A small network was trained on made-up records. Each row is its average activation on records with the value named, seen along a few directions.
Related values have similar rows: they may be neighbours, one step apart, or belong to one group.
(in the rows, 500 means zero)
Strong random noise was added to every row along 11 fixed directions; ignore it. To show where, here is one row again and again, with new noise each time:
[572 551 532 550 550 390 670 365 330 626 618 456 447 370 327 618 410 323
 560 566 504 304]
[549 348 625 576 437 365 264 849 443 525 566 509 706 323 108 491 603 500
 509 615 561 865]
[707 302 268 227 600 334 322 534 356 404 595 572 241 285 455 301 620 413
 445 674 548 586]
[460 506 393 265 564 616 454 566 505 856 545 605 477 417 592 388 424 272
 547 828 799 454]
[303 305 662 755 521 440 384 631 416 652 546 492 328 415 420 510 586 638
 477 539 369 414]
[762 602 660 678 459 445 766 334 439 218 415 558 789 693 513 660 638 590
 573 618 214 546]
[572 434 835 470 436 442  13 880 488 394 261 448 708 495 286 555 562 767
 549 450 396 857]
[470 468 375 603 496 519 601 368 482 488 434 478 381 593 858 466 560 589
 510 457 359 395]
[534 489 632 764 539 451 805 352 570 379 360 640 608 673 517 644 625 508
 534 577 397 335]
[827 615 786  85 800 413 344 358 199 512 582 489 546 326 111 394 555 475
 621 525 296 281]
[591 658 470  78 651 519 252 564 707 379 343 657 641 550 306 595 463 547
 514 347 716 346]
[835 378 705 605 609 339 773 269 235 393 164 465 524 460 726 379 658 261
 652 700 307 622]
[483 341 421 653 320 407 305 744 501 451 556 480 423 493 461 545 532 657
 444 585 475 744]


BET, 20 values:
boram: [264 650 420 420 511 717 457 510 559 816 604 546 593 433 756 486 505 490
 505 707 548 429]
vavu: [478 631 618 374 668 553 446 429 230 511 798 390 560 225 423 679 479 494
 456 599 380 337]
fezo: [691 351 516 370 739 361 550 461 418 532 578 568 531 243 391  54 832 307
 483 666 434 638]
buf: [242 436 320 504 496 509 499 577 714 444 190 598 359 409 636 611 330 375
 434 340 912 460]
rezag: [389 707 805 558 412 652 391 603 651 633 625 487 741 661 196 523 411 806
 467 423 398 449]
rer: [507 555 407 559 529 456 504 509 444 163 817 709 852 315 291 578 846 727
 403 537 268 689]
kipas: [443 689 402 456 233 495 289 586 526 400 439 232 236 595 450 929  83 672
 538 131 558 437]
bonag: [487 485 524 374 555 506 453 567 610 530 626 578 558 456 193 426 429 519
 417 490 664 426]
mupeg: [382 446 547 443 575 491 399 590 589 687 436 553 553 403 417 136 579 483
 508 315 598 633]
tafe: [565 321 482 563 319 369 382 632 398 575 423 447 201 439 643 557 360 430
 498 776 553 649]
nipuz: [405 778 442 383 274 706 549 464 517 721 614 335 626 593 523 599  76 322
 593 393 677 497]
vufi: [367 465 533 520 576 587 560 513 462 562 580 710 505 406 517 556 561 480
 505 825 579 431]
nim: [717 320 598 495 512 460 536 443 239 591 551 339 422 478 591 104 700 270
 585 587 333 748]
zibet: [482 329 785 849 629 508 903 390 551 386 278 672 689 549 506 508 703 318
 455 694 474 559]
tir: [503 402 809 431 630 429 278 704 544 566 246 475 436 436 326 502 435 502
 487 522 534 486]
dab: [497 419 657 444 518 564 373 525 375 492 512 513 323 506 392 446 598 518
 527 618 413 489]
lom: [ 33 331 683 638 602 777 563 520 580 959 366 576 279 537 789 304 445 422
 525 691 647 279]
ped: [441 620 446 360 485 619 351 596 709 202 529 688 560 616 510 796 495 616
 317 592 583 466]
vafat: [265 337 419 621 484 373 276 621 297 391 555 372 146 164 612 815 489 564
 366 414 458 456]
tuzon: [376 452 459 573 465 664 566 483 459 452 698 596 416 570 661 510 520 499
 335 869 426 540]
A value of BET combines one of 5 hidden first parts with one of 4 second parts; all combinations occur once.
vavu and fezo share the first part; vavu and zibet share the second. Which value has the first part of zibet and the second part of fezo? -> rezag
nim and tafe share the first part; nim and ped share the second. Which value has the first part of ped and the second part of tafe? -> tir
buf and nipuz share the first part; buf and bonag share the second. Which value has the first part of bonag and the second part of nipuz? -> tuzon
lom and mupeg share the first part; lom and kipas share the second. Which value has the first part of kipas and the second part of mupeg? -> rer

ROSU, 20 values:
bazum: [426 471 412 481 597 483 418 543 498 515 499 491 563 399 636 449 609 485
 434 448 510 506]
rol: [568 408 472 468 369 509 375 665 558 460 436 491 498 658 528 508 488 552
 519 665 560 703]
deg: [458 561 501 271 569 605 338 566 661 462 279 663 521 493 561 580 406 497
 479 525 743 470]
fefu: [413 431 499 461 534 548 399 666 611 427 440 630 503 426 472 631 505 470
 398 602 682 512]
bibe: [528 455 438 401 434 583 365 575 479 389 615 563 485 553 548 432 592 613
 435 659 414 643]
zof: [619 618 339 291 505 502 542 429 542 374 437 498 601 476 500 446 431 299
 554 341 634 559]
diti: [447 507 675 497 547 548 550 511 556 550 351 622 601 539 441 587 498 441
 587 626 603 405]
fes: [631 589 581 284 604 561 510 396 501 467 296 524 560 600 514 447 469 436
 610 424 560 425]
suv: [411 429 662 660 439 536 442 675 507 627 525 517 554 535 403 608 483 531
 477 721 524 582]
vilob: [607 532 492 277 628 336 402 480 573 382 504 613 407 447 124 518 535 524
 478 331 575 294]
pevo: [483 487 616 631 445 384 271 647 498 332 278 415 591 347 531 685 537 648
 471 308 399 672]
bev: [425 504 709 560 411 504 354 633 519 770 484 353 447 566 355 504 282 601
 552 469 510 476]
gavil: [491 453 387 468 517 564 487 559 593 532 472 520 502 498 689 342 509 488
 450 518 583 641]
fur: [543 470 452 510 414 515 370 531 301 447 736 486 401 424 633 585 580 617
 462 827 291 577]
farup: [546 536 582 340 540 548 369 444 375 543 611 402 395 550 452 412 469 634
 543 395 309 375]
katuv: [484 611 496 378 544 539 526 441 552 588 349 558 508 542 621 559 467 429
 565 519 629 380]
mel: [553 414 495 597 485 415 610 494 528 331 417 471 559 480 461 488 594 401
 434 447 529 648]
meti: [529 464 686 683 443 444 587 415 497 578 445 379 297 641 475 403 384 522
 524 444 375 450]
suvu: [555 589 353 321 561 514 520 507 589 479 512 576 666 423 362 417 486 337
 524 422 704 622]
razov: [607 565 663 556 598 408 776 249 428 431 247 543 543 531 532 599 494 395
 602 518 456 327]
A value of ROSU combines one of 5 hidden first parts with one of 4 second parts; all combinations occur once.
diti and katuv share the first part; diti and razov share the second. Which value has the first part of razov and the second part of katuv? -> vilob
suv and fefu share the first part; suv and rol share the second. Which value has the first part of rol and the second part of fefu? -> farup
bazum and mel share the first part; bazum and fur share the second. Which value has the first part of fur and the second part of mel? -> bibe

POBUN, 12 values:
sipib: [462 388 520 562 566 504 538 465 508 527 476 539 381 537 531 306 556 485
 487 472 488 511]
tato: [292 562 378 345 522 713 303 611 538 488 580 529 658 394 733 623 578 608
 483 494 533 549]
kipup: [348 491 828 563 684 567 604 522 441 669 401 489 727 331 356 373 608 371
 579 407 498 488]
vomil: [407 502 412 541 504 484 438 626 493 688 738 391 686 319 414 356 605 397
 453 415 550 665]
lokon: [703 489 455 537 481 414 690 368 476 406 615 578 528 588 450 375 640 570
 511 559 360 529]
fiz: [615 502 424 650 425 457 737 337 439 415 535 418 427 649 707 555 446 570
 478 569 347 435]
zapo: [387 416 437 654 337 499 325 674 415 592 457 273 375 497 625 493 417 535
 528 361 514 712]
dokam: [434 319 546 531 535 353 317 641 369 510 516 433 403 263 317 487 536 402
 512 353 519 570]
sunon: [553 465 496 663 507 380 668 521 600 511 423 477 513 494 337 601 421 292
 477 457 676 482]
mis: [458 509 678 396 596 463 229 600 481 659 442 429 528 453 281 385 484 641
 589 298 444 494]
muva: [462 513 707 483 477 559 392 672 531 564 440 734 654 421 355 651 499 490
 519 952 621 536]
viziv: [472 501 703 597 534 460 654 369 372 479 317 531 412 374 468 709 394 303
 478 640 498 368]
POBUN is arranged as 4 separate groups.
List the group mates of dokam, in the order listed. -> tato, zapo
List the group mates of vomil, in the order listed. -> fiz, sunon
List the group mates of muva, in the order listed. -> lokon, mis
